These are the activations of a small neural network, seen along a few directions. Each row is one input.
Each table varies a few parts of the input and shows all the possible inputs, shuffled.
A made-up example of a description, with smaller parts first: one of 4 places along a line, together with either a single point or one of 9 places around a ring or (one of 2 separate values, together with one of 8 places around a ring).
Shared parts are said once, and a part with two or three values counts as separate values.

Rows:
R1: [ -6.6  19.2  16.1  17.5  -3.8  -0.9  -1.0   6.7 -14.4   1.8  -1.3  24.2
 -19.6  16.2   0.2  -6.2   0.5  13.1  -6.5]
R2: [ -7.7 -12.4  21.2 -62.5  -2.6 -34.3  33.0 -45.7  15.7  -9.2  26.8 -23.6
  22.5  -0.6   7.5 -16.3 -11.8  -7.1 -11.7]
R3: [-16.1   6.6   0.1 -19.4  -5.6  -2.2  21.2 -12.0  -7.2  -1.2  -9.1   4.0
  20.2  -3.8  22.4 -17.5 -13.2  12.1 -13.5]
R4: [ -6.7 -15.0  21.9 -41.2 -15.9 -29.1   9.8 -39.9  -4.4   7.3  -8.7   0.8
  26.7  11.6   7.0   4.7  -4.8  -4.9  -9.0]
R5: [  4.0   1.4   2.8 -40.5 -17.3 -40.5   7.6 -27.5   4.2   0.5   0.9  -2.6
  34.9  13.2  -2.0   7.7  -1.9 -13.3   0.7]
R6: [  9.4  10.7 -31.5  29.9   8.4  31.9 -37.8  32.0  17.5   8.4 -15.3  -7.6
 -22.2 -10.4 -18.9   9.5  12.7  -1.3  25.7]
R7: [  8.1   9.9   2.4 -58.1  -4.2 -44.0  30.0 -37.9  22.7 -23.5  28.9 -28.4
  32.8  -0.1   2.7  -1.8 -10.6 -19.2 -10.8]
R8: [  7.9 -28.2 -16.5  71.4  22.2  45.5 -24.6  47.5  -4.4   6.8   3.6   7.9
 -46.9  -2.7  -6.6  22.9  15.4  -9.6  17.9]
R9: [-11.5   1.1  20.7  14.9  -5.9   6.2  -2.4  -9.5  -8.4   6.9  -1.9  26.9
 -10.8   1.4  10.1  -9.9  -4.7  19.4  -6.0]
R10: [  1.5   2.8 -24.8  42.4  10.2  31.4 -36.4  47.4  -2.3   3.7  -4.2   0.6
 -33.3   2.7 -15.3  14.5  13.5   1.9   4.7]
R11: [ 19.8 -24.7 -22.2  60.3  15.9  45.0 -26.8  29.5  12.4  11.9 -14.0  -1.2
 -38.2 -21.5 -16.5  11.8   9.8 -14.6  24.9]
R12: [ -8.2  22.1   6.0 -11.0   2.6 -19.3  13.1   0.2 -16.2  -4.9  -3.6   3.4
  12.6   4.8  14.9 -17.2  -6.7  10.0 -15.4]
R13: [  0.1   4.5  17.1 -38.3 -18.1 -28.4  13.5 -14.0 -18.3  -8.7  -8.7  -2.4
  29.2  15.2   0.8   3.1   1.1  -4.0  -6.4]
R14: [ -1.0   9.8  17.6 -60.6   3.2 -36.5  31.8 -25.3  -3.4 -28.0  25.7 -22.3
  23.5   3.1   3.7  -9.3  -4.5 -10.2 -12.6]
R15: [-11.5  23.8  -9.8 -17.0  -3.5 -10.0  16.6  -5.3  -2.0  -4.5  -0.7  -3.2
  31.7   0.4  10.0 -17.0 -13.4   0.7  -5.4]
R16: [ 17.8 -38.6  -9.4  70.2   5.5  50.0 -17.5  25.3  -2.8  19.6  -1.9   5.4
 -38.7 -22.1  -2.7  15.7  12.8   4.9   8.7]
R17: [ 1.4 15.8  7.8  2.1  7.1 -0.1  2.4  1.5  9.1 -0.9 -9.4 19.2  1.0  5.9
 -6.4 -7.8  1.8  2.1  4.8]
R18: [ -0.8  -8.8 -19.4  40.0   1.8  35.3 -32.5  27.0   2.1  14.0  -7.0  -1.0
 -25.2 -13.3 -10.9  13.2   3.9  20.1   9.9]
Describe the family of inputs behind these rows. -> one of 3 separate values, together with one of 6 places along a line
Changing only the choice among 3 separate values turns R3 into R15. The same change can be made to R9. Which row results? -> R17
Which other rows does R13 become when the choice among 3 separate values takes its other values? List them by row number. -> R4, R5
Which other rows does R12 become when the place on the line of 6 takes its other values? List them by row number. -> R1, R8, R10, R13, R14
